These are the activations of a small neural network, seen along a few directions. Each row is one input.
Each table varies a few parts of the input and shows all the possible inputs, shuffled.
Descriptions start from the smaller parts, as in this example, which fits no table here: one of 3 separate values, together with either a single point or one of 9 places along a line or (one of 5 places around a ring, together with one of 6 places along a line).
Shared parts are said once, and a part with two or three values counts as separate values.

Other details of the inputs shift rows strongly along two fixed directions, in all tables alike. That doesn't count.

Table:
row 1: [  1 -54  -1  -8  29 -27   8  32  -4   3 -34   4  44  11]
row 2: [ 58  66   3  15 -33  -4 -10  -1  14 -28  -1 -35 -30 -38]
row 3: [ -4 -49  -7  -8  33 -16   6  26  -5  -2 -38  12  52  -1]
row 4: [  5 -43 -18 -17  26 -25   3  16  -4  15 -35  20  51  10]
row 5: [-46  -8  -2   6   4  48 -11 -27  14   6  42  31 -39  24]
row 6: [-55  -4 -11 -14 -18  51  29 -22  -9   6  71   8 -42  37]
row 7: [ 59  71   2   5 -34 -13 -14  -2   9 -17   8 -33 -22 -32]
row 8: [  1 -51   0  -8  29 -21  10  25   0  10 -47  10  42  15]
row 9: [-69  -7  21   4  14  40  10 -34   2   1  39  24 -35  18]
row 10: [ 55  65  -2   9 -44  -4 -16   7   5  -5   3 -29 -10 -40]
row 11: [-66 -11  32   5   0  34   9 -33   3  -1  46  13 -50  32]
row 12: [ 44  52  12  24 -19 -17 -38 -17  14  10 -15  -7  -4 -30]
row 13: [ 15 -40 -24 -10  22 -20 -21  24   7  11 -28  25  54  27]
row 14: [-48   3 -17 -24  -4  52  12   1  -2   3  54  22 -49  41]
row 15: [ 42  44  18  37 -23 -14 -39 -16  14  -8 -13 -12  -8 -34]
row 16: [ 31  53  28  24 -19 -26 -20 -30   1   5 -13 -14  -9 -40]
row 17: [ 12 -48 -25  -1  28 -13 -15  31   5   3 -26  22  51  11]
row 18: [ 14 -48 -21 -11  21 -22  -2  13  -8  19 -33  20  50  17]
row 19: [ 45  43  20  29 -22 -29 -25 -27  -1  11 -20 -16   0 -34]
row 20: [ 43  44  26  33 -29 -31 -28 -32  -3   2  -9 -20  -6 -29]
row 21: [  1 -55  -2 -11  27 -22   8  30  -4   3 -39   5  43  10]
row 22: [-47   2  -8 -18  -7  39  30 -29  -7  -6  70   4 -49  42]
row 23: [-55   7  -5 -22  -1  33  34 -22  -3  -9  66   0 -45  33]
row 24: [  3 -45 -15 -24  11 -10  35  53  -7  -2 -35 -16  41  12]
row 25: [ 24  50  36  28 -17 -13 -16 -27   5  -8 -20 -22 -21 -57]
row 26: [ 38  64   9   9 -41 -20   6  -5  -6  -5   1 -42 -13 -48]
row 27: [ 47  49  10  23 -23 -16 -41 -14  11   2  -6 -12  -4 -37]
row 28: [-67 -15  25  -2   5  42  14 -33   4   5  42  17 -54  27]
row 29: [  6 -32 -34 -33  17 -21  26  43 -16   6 -34   0  36  14]
row 30: [-63 -12   8 -19   2  46  37   2  -8  -3  37  -2 -53  34]
row 31: [-56  -8   0   9   6  50 -11 -29  14   7  45  35 -38  31]
row 32: [ 25  48  39  32 -18 -21 -18 -24   3 -12 -19 -23 -10 -49]
row 33: [ 14 -48 -27  -3  26  -7 -16  31   7   3 -30  22  49  11]
row 34: [ 19 -35 -43 -22  15   2  10  56  -2  -4 -40  11  26  17]
row 35: [-66   1  18   3   0  31   2 -46   1   5  60  24 -43  30]
row 36: [  3 -45 -17 -14  26 -26   0  21  -8   8 -28  16  54   8]
row 37: [ 31  44  24  24 -18 -32 -20 -23  -1  -2  -2 -20  -5 -44]
row 38: [  4 -37 -20 -29  29 -17  37  40  -6 -18 -33 -11  42   8]
row 39: [-59  -8  10 -18   4  39  41  -7   0 -14  50 -10 -49  36]
row 40: [ 30  59  22  15 -32  -8  11  -1  -3 -19 -13 -47 -17 -58]
row 41: [ 12 -50 -19  -5  24 -28  -4  18 -11  12 -22  15  54  17]
row 42: [ 13 -50 -21  -7  22 -22  -5  17 -12  13 -26  16  54  17]
row 43: [-66 -10  21   6  14  35  10 -28  -1  -6  49  16 -31  12]
row 44: [ 50  63   7  11 -40 -17  -3  -8 -14  -2 -10 -36 -31 -37]
row 45: [ -2 -37 -22 -28  25 -11  32  48 -15  -6 -45  -5  35   5]
row 46: [-48  -2  -1   0   4  38 -16 -27  10   7  64  29 -33  32]
row 47: [ 17 -39 -30 -15  24 -13 -17  26   9  18 -30  27  49  18]
row 48: [ 54  64   1  22 -46   6 -13   6  10 -17  -5 -32 -22 -48]
Description of these inputs: one of 6 places along a line, together with either one of 3 separate values or one of 5 places around a ring.
Q: The inputs of row 46 and row 41 match in every part but the place on the line of 6. If row 12 is changed in the same way as row 46 into row 41, which row does it become?
A: row 19
Q: The inputs of row 18 and row 47 match in every part but the place on the line of 6. If row 22 is changed in the same way as row 18 into row 47, which row does it become?
A: row 7
Q: Change only the place on the ring of 5 in row 28. List by row number the other rows that result.
A: row 1, row 8, row 11, row 21
Q: Start at row 24 and move only the place on the line of 6, one step at a time. The first step leads to row 40. Which rows follow, in order?
A: row 26, row 6, row 10, row 48
Q: Change only the choice among 3 separate values in row 48. List by row number the other rows that result.
A: row 2, row 34

Table:
row 49: [ 26  13 -14  14  -3 -10 -17  -6   1  -7  -1   5  27 -17]
row 50: [ 28  10  -5 -11  -2 -19  -2  19   0  -8  -2 -16  -2   8]
row 51: [ 26   4  -5 -11 -14  -7   0  29   7  -3  -5 -15  10   7]
row 52: [  8   1  -6   6   0  13  -2  14   5 -16 -22   3  -1 -15]
row 53: [ 23  -2 -11  -2  -9  -4   7  11   0 -17   3 -13   1   8]
row 54: [ 27  -2 -11   0 -12  -4   2  21   3  -8   3 -18   5  -2]
row 55: [-62 -49 -18 -14  22  55  16  16   6  -3  22  35 -13  29]
row 56: [ 11   4  -4   7  -4   8  -8   6   3  18 -31   9 -15  -3]
row 57: [ 28   4  -7  -7   1 -12   7   5   6 -13   1 -16  -2  13]
row 58: [  5  19   7 -12   0 -27  16   2 -14   3 -12 -15   4 -21]
row 59: [-18 -68 -33 -39  41 -20  43  27 -13   5 -28  17  57  32]
row 60: [-45  28  46  14  -6  15 -10 -45   7  -7  46  -4 -59   1]
row 61: [-58 -42 -17 -21  33  49  19   3   9  -6  15  32 -16  42]
row 62: [-37  24  43  18  -7  20  -3 -57   9 -14  46  -4 -57   5]
row 63: [  9  -8  22  25   1 -14 -10  -3   4  -5 -11 -13  10 -21]
row 64: [  3   0  26  16  -1 -18 -11   5  10   1 -15 -12  11 -14]
row 65: [  3   9  -1  -3  12   4  -6  19   6  -6 -24   1  -6 -11]
row 66: [ 23  23  -7   5 -11 -13 -24   4  10   6  -2  -1  25 -22]
row 67: [ 27   5 -13   3 -19 -12  -7   8  -8  16 -16  -7  -9  21]
row 68: [-62 -45 -18 -26   9  25  29 -13 -22  30  19  30 -13  50]
row 69: [ 26  14 -11  12  -9  -7 -23  -3   3   0   3  -3  26 -28]
row 70: [ 11  13   1   2  -8 -13  20  -3 -19 -10 -10 -18   9 -22]
row 71: [ 23  24  -6   2   4 -25 -23  -1   5   4   0   7  17 -17]
row 72: [ 10  -2  23  23   1 -14  -7 -12   1 -15 -10  -8   6 -13]
row 73: [  9  19   8 -10 -11 -15  16  13 -13   6 -15 -20  16 -24]
row 74: [-15 -81  -7 -13  37 -11   4  18  -9  31 -33  35  43  49]
row 75: [-22  32   5   9  -3  23  -9 -47  10  -4  55  12 -33   5]
row 76: [-43  29  18   5 -22  35  20 -35 -14   1  54 -17 -47 -15]
row 77: [  4   7   1  -1  -2  11  -5  27  12  -3 -25   1   3 -16]
row 78: [ 30  18  -6   7 -19 -12 -31 -21  -6  24  -7  13   3 -10]
Q: The inputs of row 59 and row 75 match in every part but one. If row 76 is changed in the same way as row 59 into row 75, which row does it become?
A: row 69
Q: What is each input in this table made of?
A: one of 5 separate values, together with either a single point or one of 5 places around a ring
Q: Change only the choice among 5 separate values in row 56. List by row number the other rows that result.
A: row 67, row 68, row 74, row 78
Q: Which other rows agree with row 57 in the choice among 5 separate values? List them by row number.
A: row 50, row 51, row 53, row 54, row 67
Q: Change only the place on the ring of 5 in row 77. List by row number the other rows that result.
A: row 52, row 55, row 61, row 65

Table:
row 79: [-29  25  17  11  -8  15 -17 -51   6   2  64  13 -32   6]
row 80: [ 75  41  24  28 -15 -51 -24  21   8 -11 -70 -37  30 -72]
row 81: [-25 -28  -9  -1  18   3   1 -11  -6   7  10  19  22   9]
row 82: [ 71  39  28  24 -19 -57 -18   8  -5   4 -72 -38  19 -62]
row 83: [ -5 -61 -24 -11  24 -11   2  20  -6  22 -44  32  46  24]
row 84: [-12  -1 -20 -14  -7  18  10   0  -6   1  37   3  -2  20]
row 85: [ 67  39  23  21 -14 -61 -13   8  -6  -6 -57 -42  37 -69]
row 86: [-16 -25   2  -4  13  10  12  15   8 -17   5  -1  -4  17]
row 87: [-28   3  20   4  -7  22  12 -20  -4  -2  25  -5 -46  19]
row 88: [ -8  55  38  19 -32   7   9 -46   0 -20  46 -33 -57 -22]
row 89: [-19  20 -10  -2 -18  38  -3  -6   9  -6  45   4 -40  15]
row 90: [-16 -17 -18 -27   6  10  27  20  -9   9  -7   3  -7  21]
row 91: [  1 -54 -41 -35  35   0  24  62  -3  -7 -37  12  50  21]
row 92: [-36  -1   9  13   4  39 -12 -22  13  -2  26  23 -24   2]
row 93: [-11 -33 -15  -1  24   6 -19   6  15   2   4  31  25  22]
row 94: [-11 -20 -25 -19  -2  19   7  12  -4  17  12  14  -6  38]
row 95: [  3  67  38  34 -33   8 -37 -62   6  11  38  -1 -66 -13]
row 96: [ -1 -49 -39 -39  31 -13  37  45 -15  -4 -24   3  55  23]
Q: What is each input in this table made of?
A: one of 3 separate values, together with one of 6 places along a line
Q: The inputs of row 83 and row 94 match in every part but the place on the line of 6. If row 92 is changed in the same way as row 83 into row 94, which row does it become?
A: row 89
Q: Change only the place on the line of 6 in row 85. List by row number the other rows that result.
A: row 79, row 81, row 84, row 88, row 96
